A small network was shown many inputs. Here are its activations along a few directions, one row for each input.
In each table, some parts of the input vary, and every possible input appears once, in random order.
A made-up example of a description, with smaller parts first: ring(8) and (point or line(11) or (values(3) and line(6))).
Shared parts are said once, and a part with two or three values counts as separate values.

Other details of the inputs vary at random and push rows far along two fixed directions, the same in every table; ignore that.

A family of inputs:
row 1: [ 15 -20   0   7   2   4  -4   2  10   2  -1   7  -6  -6   8]
row 2: [ -9  14  -9   6 -10   4  -2 -10 -15   3  -9   7   4  -3   2]
row 3: [ -5   5 -11   0  -7   5   4  -4  -5  -4  -6  -1  -2  -6  -3]
row 4: [ 16 -27  -9  -3   4   2  13  10  19  -8  -1  -3 -23 -21   6]
row 5: [  9 -35 -20   7   6   7   0  23  33  -6 -11  18 -10 -12   7]
row 6: [-26  32  29 -34  39 -15   3  -8   8   1  33 -20  16  31 -18]
row 7: [ -7  28   2  16 -18  -9 -14 -21 -37   7 -10   7  10   1   8]
row 8: [  3  18   7   1 -19  -8  -1  -9 -29  -1  -5  -8   2  -4  -4]
row 9: [  7   5   1  13 -15  -3  -4 -12 -18   8  -4   5  -2  -7  12]
row 10: [ 11 -13  -5   3 -21  -2   1  14  -5   4  -2   7  -9   1   3]
row 11: [ 17 -31  -9  -2   6   6  11  12  19  -3  -1  -4 -18 -18   3]
row 12: [ 11 -15  -4   9 -18  -5  -8  10   0   9   1  15  -8  -1  15]
row 13: [  2  -5  11  -9  31 -10   7  -2  22 -12  13 -14 -17 -12   2]
row 14: [  7 -15 -17  10  -5  13  -4   7   9  -1 -14  17  -1  -6   5]
row 15: [-15  33  -1   5 -27  -3 -11  -5 -36  12  -3  13  22  23  -4]
row 16: [ -7  14 -13  13 -17  -1  -8  -8 -21  -2 -16  10   1  -9   7]
row 17: [-13  34  -1   5 -25  -2  -7 -16 -38  -2 -11  -3  12   3  -8]
row 18: [-21   6  42 -29  47  -8  20  12  32 -24  29 -40   0  23   2]
row 19: [  3  19  13   3 -26   3  -5 -12 -40  10  -4  -4  18  12 -11]
row 20: [  3 -11 -17   3 -15   4   1  17   8  -2  -3  12  -7   1   1]
row 21: [-11   0  12 -32  46   5  15   3  37 -18  20 -23   0  10 -27]
row 22: [ 12 -17  -1   7 -19   1  -2  12  -7   4  -6   6  -2  -3  -1]
row 23: [-15  23  13 -11   3  -1   1  -3  -8  -1   6 -11  20  19 -24]
row 24: [-10  27  -4  11 -20   7  -8 -15 -32  13 -12   4  19   7  -3]
row 25: [  7 -10   8   6  -4  -3  -9   4   2   7   3   4   4   1   4]
row 26: [ 10 -29 -18   8  13   1   4   4  26  -2  -4  11 -21 -21  18]
row 27: [ 15 -42 -16   9  10   2  -3  21  37  -1  -6  18 -14 -14  16]
row 28: [-17  15  20 -26  50  -4  11 -13  23  -2  23 -26   6  11 -14]
row 29: [ 12 -19 -11  13  -2   6  -7   2   8   3 -10  16  -3  -5  12]
row 30: [-17  27   9 -16  10   4   6 -12  -8  -1   9 -19  15  12 -22]
row 31: [ 11 -12  -1   7   2   2   0  -3   5   7   2  -1  -5 -10   8]
Each input here is: point or (ring(5) and line(6)).
Q: Start at row 12 and move only the line(6) part, one step at a time. The first step leads to row 25. Which rows follow, in order?
A: row 1, row 31, row 9, row 13

A family of inputs:
row 32: [-11  32  20   4 -12 -12  -7 -17 -31  -9   2 -13   1   5   7]
row 33: [ -3   7  13  -7 -15 -11  -3   2 -14  16  18   3   8  18   3]
row 34: [-16  13  -6 -12  22   6  11  -3   9 -19  -1 -12 -17  -7   3]
row 35: [  0   4 -22  22 -12  12 -10 -16  -8  15 -13  15   7 -17   9]
row 36: [-12  10  20  -9  34 -22   1 -12  11 -11  13 -16  -5   2   8]
row 37: [ -9  21  -2   9 -32   6 -17   0 -32   9 -18  14  26  24 -11]
row 38: [ -4  21  31   3 -16   0  -2  -2 -22  11   4  -9  26  35  -4]
row 39: [-17  36  -9  13  -5  -3  -5 -21 -28   3  -8   2  16   3   7]
row 40: [ 18 -35 -42  29 -46  11 -14  26  -1   8 -28  46  -7 -15  17]
row 41: [ -2   8  -4  13 -31  13 -15   7 -18   3 -24  17  27  13  -5]
row 42: [ 29 -44 -10  -2   6   0  18  23  36 -18  -3 -12 -39 -39   5]
row 43: [ 20 -48  -2   0  16   4   8  33  42  -6  10   1 -18   1  15]
row 44: [ 29 -39 -45  28 -22  19  -4  -5   5   2 -26  27 -19 -30  13]
row 45: [ -6  -7 -10 -17  16   6  26   4  13 -13   1 -23 -15 -16 -20]
row 46: [ 12  -7  22 -23  42  -5   9 -14  16  -5  20 -19  -6  -9 -17]
row 47: [ -6  23  21   8   0  -9 -15 -26 -31  19   1  -3  15   2   2]
row 48: [ -3 -10  20 -25  20  -8   9  13  23   1  29 -11   3  14  -2]
row 49: [-19  13   8 -33  37  -7  12   9  29  -5  24  -5  -3  18 -29]
Q: The inputs of row 49 and row 33 match in every part but one. If row 45 is changed in the same way as row 49 into row 33, which row does it become?
A: row 42
Q: What is each input in this table made of?
A: values(2) and (line(4) or ring(5))
Q: Change only the values(2) part in row 41. List by row number the other rows that result.
A: row 38
Q: Start at row 32 and move only the ring(5) part, one step at a time. The first step leads to row 36. Which rows follow, in order?
A: row 47, row 46, row 42

A family of inputs:
row 50: [ -3   4 -17  19 -52  13 -17  12 -30  20 -20  33  30  25   0]
row 51: [ -6  43   7  12 -26  -5 -10 -35 -57  14 -10  -2  17   4  -2]
row 52: [ 11 -15 -45  38 -37   8 -12  -4 -14   3 -35  34 -14 -32  26]
row 53: [ -4  35  15   6 -47  -3  -8  -5 -52  12  -2  -2  26  25  -9]
row 54: [ 11 -32  -3  -6  43  -2  12   1  44 -14   8  -9 -30 -26  16]
row 55: [  4 -16   1   3  -4   0 -12  20  13  12   4  20   9  20   4]
row 56: [  6  18  12  19 -34  -7 -11 -17 -46  17  -8   1  10   1  12]
row 57: [  3 -13 -40  21 -14  12  -4   0   3  -7 -29  22 -12 -28  11]
row 58: [-22  39  35 -36  29  -8  13 -16  -6  -7  26 -42  13  18 -33]
row 59: [  6  -1 -25  15 -19  11  -1  -7 -15  -5 -22   9  -6 -22   0]
row 60: [-20  29  20 -35  49  -5  16 -23  15 -15  23 -37   0   1 -27]
row 61: [ -8  15  32 -24  13 -12   7   4  -2  -4  23 -22   8  24 -16]
row 62: [ 17 -44 -27  17 -20  13  -9  35  28   6 -10  34  -6   1  15]
row 63: [-11  28  30   1  -6  -8 -20  -6 -21  21  12   4  38  41  -2]
row 64: [ 13 -41  13 -10  25  -5   8  25  43 -11  18  -8 -21  -3  13]
row 65: [  9 -31   6 -20  40  -5  19  12  45 -14  17 -19 -27 -17  -4]
row 66: [-19  40  21 -23   7  -1   9 -15 -21  -3  11 -29  17  14 -32]
row 67: [  3 -28 -18  -8  49  -1  11   4  53 -17   4   1 -31 -29  12]
row 68: [ -7  -1  13 -24  18   1  17  15  18 -13  14 -18   0  15 -22]
row 69: [ 17 -28 -31  37 -14   2 -11  -1   5   6 -23  29 -22 -34  41]
Q: What is each input in this table made of?
A: line(4) and line(5)
Q: The inputs of row 68 and row 64 match in every part but the line(4) part. If row 50 is changed in the same way as row 68 into row 64, which row does it become?
A: row 63
Q: Change only the line(5) part in row 58. List by row number the other rows that result.
A: row 52, row 53, row 60, row 62
